These are the activations of a small neural network, seen along a few directions. Each row is one input.
Each table varies a few parts of the input and shows all the possible inputs, shuffled.
A made-up example of a description, with smaller parts first: one of 8 places around a ring, together with either a single point or one of 11 places along a line or (one of 3 separate values, together with one of 4 places along a line).
Shared parts are said once, and a part with two or three values counts as separate values.

Other details of the inputs shift rows strongly along two fixed directions, in all tables alike. That doesn't count.

A family of inputs:
R1: [-20   8   8  16  15 -12  18  17 -18 -27 -10  17  40 -27]
R2: [  2  12  15 -11  32   7 -19 -23 -45   4   9  27 -21 -53]
R3: [-15  13  -4   3   2 -15  22  13 -31 -34  16  22  32 -25]
R4: [ 11  -3  -5  -4 -56 -18  29  20  11  -4  -3 -17  35  58]
R5: [  4  -3  -7   8 -37 -18  44  22  -7 -10 -11   4  48  33]
R6: [  0  -5  -8 -31  10   8 -49 -38  42  43  19 -20 -91  11]
R7: [ -3   6  -3  38 -26 -11  38  32  -7   0   3   4  42  23]
R8: [  8   6   6   2  16  -9  17  25 -23 -19   4  37  35 -38]
R9: [-19 -15  -6 -18  35  27 -11 -32 -26 -22 -13  20 -13 -45]
R10: [ 17  14   0  -2 -56 -20  24  19  31 -18 -12 -35  42  56]
R11: [-23 -19   3  -6  51  21  -6 -13 -42 -32 -20  36  15 -70]
R12: [ -3  -8  -5  -6   6   5  12   7 -10 -11 -19  -4  21  -3]
R13: [-12   1  -3  16 -17  10   1  -6  -5  -4  14   9  -1   7]
R14: [-15   3   8  12  21 -20  24  23 -25 -18  14  22  32 -30]
R15: [ 22   7   9   8 -44 -28  25  32  41   0 -24 -31  44  51]
R16: [-24  -2  -4  -9  39  26 -16 -35 -17 -26 -10  15 -11 -50]
R17: [ -8 -12  -9  -4 -14   1  12   2 -18 -15  -5   7  14   4]
R18: [ 24   3   9  -9   8  24 -66 -48  24  60  10 -24 -91  17]
R19: [ 13  14   4  13 -45 -37  31  37  38   9  -8 -35  40  57]
R20: [  3   1   2  -1  -1  -3   3   2  20  -2 -16 -18  16   6]
R21: [-18  26  19  21  -3 -23  25   3 -48 -22 -14   5  36 -10]
R22: [  1   3   2  39 -29 -15  37  32   0   3   4   6  46  22]
R23: [-23  11  14  -2  35  -4 -17 -26 -49   5  10  19 -31 -46]
R24: [ -9  -1  -4  22 -12   8   8  -5  -1   5   8  12  -3   6]
R25: [ 37  14  -6  20 -42 -16  27  28  25   2   3  -8  30  48]
R26: [  6   0  14 -29   4  16 -66 -65  36  50 -13 -49 -93  26]
R27: [-9 -1 -4 21 -6 10 10  3 -3  6  7 10 -5  7]
R28: [ 40  12   2  -1 -39 -31  28  43  27  15   6 -12  35  37]
R29: [ 14 -27   3 -19 -18   1 -30 -11  52  53   1 -36 -47  53]
R30: [ -4 -17   9  -3  15   2  12   6 -13 -17 -14   5  28 -18]
R31: [ -2   0  -6 -19  31  17 -18 -13 -28 -20  16  30 -19 -57]
R32: [  8  10  -7  21  15   8  22  19 -28 -27   4  29  33 -22]
R33: [ 34   4  -3 -36 -34  -1 -33  -9  54  35  19 -30 -52  46]
R34: [ 19 -10  -5 -11  23  30 -61 -30  43  48  14 -14 -76   3]
R35: [ -3  -6 -10 -27  22  10 -52 -27  38  50  19 -25 -88   8]
R36: [-30  -2  -6  -3  41  24  -7 -23 -43 -53  -9  24  10 -70]
R37: [-12  12  -1  -5 -15  -5  -3  -5   9 -16   3 -14   3  12]
R38: [  4  -9  -5 -15  -4   5  11   2   3  -9 -19  -9   6  13]
R39: [  0   4  -1   1   2 -21   6  15   9  11  12  -3   1   2]
R40: [ 13   9  -5  10  -7   8   2   6  -8 -20  11  13  17  -3]
R41: [ -1   5  -3  -1   1   2   4   4  13  -5 -16 -20  13  10]
R42: [ 36   7  11   0 -35 -31  25  44  27  11   9 -11  33  37]
R43: [  9 -13   4   8 -23   5 -33 -10  57  56   8 -23 -54  48]
R44: [-10   1  -9  12  42  27  -9 -12 -47 -39  11  44   5 -68]
R45: [-11  10  -4   5   1  -7   4   9  10   1  -5 -17   5  11]
R46: [  0   5  -3  33 -43 -13  36  26  -7 -15   6   4  39  25]
R47: [ -1 -17   0   0  -4  -3   2   6   2   9 -10   6   9   9]
R48: [  7   6  -8  20  21  11   6  14 -19 -10   6  19  19 -22]
R49: [ 15 -22  -5 -19 -20   2 -27 -12  50  55  -2 -34 -45  52]
R50: [-36 -13   7  29  49  23  -2 -10 -45 -17  14  45   6 -65]
R51: [-40   6  -4   4  47  15   0 -22 -42 -38  -1  34   5 -67]
R52: [-33  -7   9   0  53  13 -19 -18 -17 -12   4  13 -15 -53]
R53: [ 11  18  -1   8 -46 -32  36  35  32  -1 -10 -33  32  63]
R54: [ -3  -5  -2 -15 -13   6   8  -3 -11 -28 -12  -2  22   0]
R55: [ 16  10  -4 -10   3  -4  14  19  -7  -7   7  16  10 -10]
R56: [ 21  13  -1   2 -45 -22  35  29  34  -8 -21 -35  38  60]
R57: [-17 -20  -2 -14  46  24 -16 -22 -23 -12 -13  16  -7 -52]
R58: [  1  17  -2  14 -42 -28  35  30   5 -27  -5 -17  47  30]
R59: [14 -2  6 18 14  3  3 15 -1 -4 10 14 16 -9]
R60: [ 18  -6  -8 -36  20  20 -54 -23  37  48  17 -17 -81   2]
R61: [-23  -1  -8 -10  32   6 -16 -17 -28 -19  18  22 -26 -51]
R62: [  5 -23  -7 -43  -2  28 -57 -45  40  25  -7 -35 -81  17]
R63: [ -2  -5   0  11  48  25 -25  -9 -18  -8   6  37 -12 -53]
R64: [-16   9  15  37  -3   1  11 -11 -46   5   1  20   8 -13]
R65: [  0 -18   8 -27  24  24 -59 -39  52  36  -4 -36 -73   5]
R66: [ -5 -12  -9  -1  -2   3   8   7  -6  10  -7  -2   7  14]
R67: [ -3   5  17   5  -3 -11  26  -6 -52 -24 -25   7  42 -12]
R68: [  1 -17   8 -26   0  16 -58 -59  16  64  -3 -29 -91  29]
R69: [ 15  -4  -6   2 -47 -19  38  31  14   7 -11 -18  32  61]
R70: [ -6   9  -6  -1   5 -15  18  14  -7  -7   9   8   5  -3]
R71: [ 38  15  -3  -5 -47 -29  31  33  24   5   6  -8  29  42]
R72: [-30  -2   2   4  55   1  -4  -1 -41 -22   9  45   3 -74]
Each input here is: one of 8 places around a ring, together with either a single point or one of 8 places along a line.
The inputs of R3 and R4 match in every part but the place on the ring of 8. If R61 is changed in the same way as R3 into R4, which row does it become?
Answer: R17
Which other rows does R38 become when the place on the ring of 8 takes its other values? List them by row number.
Answer: R27, R32, R53, R55, R56, R69, R70

A family of inputs:
R73: [-22  -7   3   4   7  16   0 -21 -20 -22 -21  -1  10 -12]
R74: [-19   2   0  -4   5   5 -18 -22  -2  11   7  -5 -33  -4]
R75: [-18 -10  -1  -4   7  19 -39 -40  13  33   6 -10 -61   5]
R76: [-24 -12  -4   8  20  21 -23 -24   1   7   4   7 -32 -16]
R77: [  3  18   1   7  16  -7  19  13 -40 -27  11  34  31 -39]
R78: [ 21   9  11   6 -61 -40  44  36  26  -7 -31 -44  64  71]
R79: [ 27  -1  -6   2 -69 -25  47  37  25 -13 -18 -27  59  70]
R80: [ 28  10  -2   2 -42 -16   4  17  27  22  14 -21  -6  52]
R81: [ 11  -2   5  -6  16   4 -24  -8   2  20  10   4 -30 -10]
R82: [-14   8   0  34  16   0  41  20 -72 -45   7  55  65 -48]
R83: [ -1 -18  -7 -26  10  20 -18 -21   7   1 -15  -5 -22  -4]
R84: [ -9  -7  -9 -12  28  19 -23 -11   9   1  15   7 -32 -23]
R85: [ -9  -7   4  -5  24   4 -22  -9  13  17   1  -7 -25 -11]
R86: [ -9  19   6  13  14 -11  26  10 -56 -32   6  34  39 -43]
R87: [ -8 -10  -2   4   9   9 -19 -11  18  22  -3 -10 -27   8]
R88: [  4 -10  -4  -1  28  22 -25 -10   5  16   9  14 -31 -23]
R89: [-19  -7   5   2  13  12   4 -19 -21 -18 -26  -2  13 -14]
R90: [ 33   4   4   3 -25 -21  10  32  36  21   7 -17  15  36]
R91: [-21  14  -1  19  23 -11  37  23 -46 -51  -3  35  62 -50]
R92: [-19   7   4  33   7   1  31   5 -62 -30   6  42  42 -36]
R93: [ 18  11   1   5 -49 -21   9   8  21  24  10 -25  -8  55]
R94: [ -2 -16 -11 -41   8  26 -40 -35  23   7  -2 -17 -56   0]
R95: [  6   8  -4   6 -32 -17  13  20  28   7   1 -24   9  42]
R96: [-30   6   0  12  14   0  36   5 -56 -59 -21  18  63 -39]
R97: [ -2  -9  -6   4  18  25 -24 -16   5   8  14  17 -32 -22]
R98: [ 20   5   6  11 -38 -16   8   7  15  33   1 -18  -6  49]
R99: [-12  -3  10  -3  19  -2 -15 -12  -8  11  -1   0 -20 -15]
R100: [ 17  -3   1   2  -8   5 -15  -6  14  31   6  -4 -27  21]
R101: [-12   4   3 -16  11   3  -5 -19  -8 -21 -20 -12   3 -13]
R102: [ -6  -8  -4   7  25  10   5   6  -5  -5   2  19   7 -23]
R103: [ 21   7  -4 -12   3   0 -15   7  26  10  13  -2 -19  -1]
R104: [ -2 -10   0 -14  38  13 -26  -7  13  14   8   6 -26 -28]
R105: [-12   9   6  -5  10  -7  -2  -8 -12  -5   3   5  -9 -16]
R106: [ 36  17  -1   8 -56 -42  45  59  42  -4   0 -25  57  63]
R107: [ 15  -9  -6 -46  -6  12 -37 -25  43  15  -6 -31 -50  20]
R108: [-21  -2   7  13  18   1   8  -6 -32  -4  -5  17   5 -23]
R109: [  5  -2  -9  -8  11  14 -22  -8  13   8  18   5 -33 -12]
R110: [  2   2  -4  26 -19 -11  39  37  -3 -20   1  12  55  11]
R111: [ 23  -9  -1 -26 -26 -12   1  11  34   7 -16 -30   4  38]
R112: [  0   2  10  -1  15   0 -14 -14 -15  19   8   6 -21 -15]
The inputs of R75 and R108 match in every part but one. If R92 is changed in the same way as R75 into R108, which row does it become?
Answer: R98
The inputs of R112 and R93 match in every part but one. If R99 is changed in the same way as R112 into R93, which row does it become?
Answer: R74
What do these inputs look like to the network?
Answer: one of 5 places around a ring, together with either one of 2 separate values or one of 6 places around a ring
Which other rows does R91 become when the place on the ring of 5 takes its other values? List them by row number.
Answer: R76, R85, R87, R95
A walk changes only the place on the ring of 6. It starts at R91 and steps to R105. List the rest of the walk in order.
Answer: R86, R77, R103, R106
Which other rows does R106 become when the place on the ring of 5 takes its other values? List them by row number.
Answer: R84, R102, R104, R110
Which other rows does R101 become when the choice among 2 separate values takes its other values? List them by row number.
Answer: R107

A family of inputs:
R113: [-34   8  15  28  -6 -17  33 -19 -79 -34 -17  14  45 -17]
R114: [-18  -1  -2  39  44   8   0  16 -28  -1  13  41  14 -47]
R115: [ 13 -17 -16  -4  -9  10  -7   7  28   1  -3   0 -10  18]
R116: [ 13 -17  -3  -8 -40 -27  20  35  55   4 -28 -44  45  60]
R117: [ 32  15  -4 -19 -62 -34  15  21  36   8   0 -24  12  61]
R118: [  2   9  -3 -45  17  25 -40 -33  12  -1  -2 -18 -55 -18]
R119: [ -9   0  -7  20   6   8  44  32 -26 -30  13  43  57 -24]
R120: [ 18  33  11  27 -20 -39  38  37 -14   6  15   4  34   8]
R121: [  3   5  15 -41  21  -2 -23 -21  15  -2 -18 -35 -24   2]
R122: [ 14  16  -1  -3   8   0  17   9 -35  -9   8  13   7 -23]
R123: [-54 -27  -2  22  15  28 -24 -53 -24  -1  -8   8 -24 -10]
R124: [ 19  11   9 -12  -7  -3 -35 -10  20  39  29 -19 -61  16]
R125: [ -6 -17  -3  13  35  24 -25 -11   2  17  15  25 -34 -34]
R126: [  6 -20  -9 -16  -2  19 -15  -9  38   2 -15  -9  -6   7]
What do these inputs look like to the network?
Answer: one of 2 separate values, together with either a single point or one of 6 places along a line
Which other rows does R113 become when the choice among 2 separate values takes its other values? List them by row number.
Answer: R123
Which other rows agree with R121 in the choice among 2 separate values? List them by row number.
Answer: R113, R117, R118, R120, R122, R124
Which other rows does R117 become when the choice among 2 separate values takes its other values? List them by row number.
Answer: R115

A family of inputs:
R127: [-14  -1 -11 -15  29  10 -25 -12  13  21  18   5 -46 -19]
R128: [  2  -1   5 -30  23   3 -31 -23  -6  19  19   6 -52 -24]
R129: [ 25  -9  -3 -17 -59 -28   2  22  69  20 -16 -64  -4  89]
R130: [ -4  -5  -1 -25  25   7 -27 -13  20  15  22   6 -43 -27]
R131: [ -5   3  18  10  12   4 -30 -30  -1  23  -1 -10 -41  -4]
R132: [ -4  -8  -7 -21  22  25 -15 -24  10  -5 -23 -11 -27 -16]
R133: [-18   6   3   1  20  -3  34  18 -56 -57 -23  22  82 -40]
R134: [ 48  18  -6  25 -68 -30  38  60  48   5   9 -21  52  75]
R135: [ 12   9  -4  17  11   9   3  10 -30 -21  12  25  15 -22]
R136: [ -5  -1  -8 -23  -8  15 -22 -44 -11   2 -11  -2 -28 -12]
R137: [  5 -21 -10   1  15  25 -22 -16  -2  31  13  10 -40  -1]
R138: [-21  24   2  39  16 -15  48  21 -74 -39  -3  36  62 -36]
R139: [ -8   2  -3 -17  26   6 -26 -23 -13  24  15   3 -54 -16]
R140: [ -3 -18  15  -5  15  10 -30 -23  -3  34   0   6 -40  -9]
R141: [-14 -15  -6 -23  26  22 -29 -21  13  -3 -19  -7 -38 -14]
R142: [ 28  -7  -1 -16 -60 -32   5  23  60  21 -12 -70  13  91]
R143: [-19  14  12  42  15 -15  33  17 -38 -34  -7  30  62 -40]
R144: [-25 -12  -8 -16   6  19 -25 -42   5  -7  -2  12 -49  -8]
R145: [ 55  15   8 -10 -66 -31  -2  24  57  34  12 -44 -12  81]
R146: [-11 -12  10  16  12  -2  12  11 -14   0  -4  27  27 -25]
R147: [ 32   2  -9  39 -65 -32  72  75  21   0   1  -2  89  69]
R148: [-33 -13   5   3  -6  28 -18 -34  -6   0   6 -19 -26   3]
R149: [-22  17  -6  26  19  -2  17   9 -22 -12   4  18  21 -22]
R150: [ -4  20   3  29  14 -16  56  46 -52 -70  11  55  96 -63]
R151: [  2  -8   0 -29  26  22 -16 -33  12  -1 -19 -12 -19  -9]
What do these inputs look like to the network?
Answer: either one of 3 separate values or one of 6 places around a ring or (one of 2 separate values, together with one of 8 places around a ring)
Which other rows does R137 become when the place on the ring of 8 takes its other values? List them by row number.
Answer: R128, R131, R135, R138, R139, R140, R145
A walk changes only the place on the ring of 6. It starts at R129 and steps to R141. List the rest of the walk in order.
Answer: R132, R151, R133, R142
Which other rows belong to the same alternative as R144? List them by row number.
Answer: R136, R148

A family of inputs:
R152: [ -1  -2  -7  30   8   6  23  21 -20 -13   7  29  34 -15]
R153: [ 20   2   4 -24 -17 -13  -1   0  21   2 -15 -28   2  27]
R154: [ 21  11  -1  23 -38 -15  27  33   1  -6  10   9  39  25]
R155: [ -2 -11  -9   2 -20   6  12   7  20  -3 -15 -18  15  34]
R156: [ 20   2 -12 -29 -12   3 -40 -20  37  44  23 -19 -71  21]
R157: [-27   6  15  20 -13  -5  22 -12 -36  -7 -15  -3  18   3]
R158: [-18 -10  -1   3  15   2  16   9 -12 -26 -17  11  40 -17]
R159: [  0   2   3 -20  47  17 -31 -16 -20   7  16  22 -37 -49]
R160: [-30  -1   9  19  38  15 -32 -44 -42  19  12  24 -50 -46]
R161: [-21 -19  -4 -20  28  36 -38 -43  -7 -13  -1   4 -47 -31]
R162: [-12  10  -3  -8  10   2  26  -1 -43 -45 -12  22  34 -37]
R163: [  2  13   2  13  17 -16  19  28 -12 -17  12  18  32 -25]
R164: [ 23  13   2   1 -45 -36  32  35  37  -5 -20 -38  48  52]
R165: [ 23 -14   0 -11 -19  -1 -34   1  75  62  15 -33 -58  57]
What do these inputs look like to the network?
Answer: one of 2 separate values, together with either a single point or one of 6 places around a ring
The inputs of R163 and R164 match in every part but the choice among 2 separate values. If R156 is changed in the same way as R163 into R164, which row does it become?
Answer: R162
Which other rows does R153 become when the choice among 2 separate values takes its other values? List them by row number.
Answer: R159
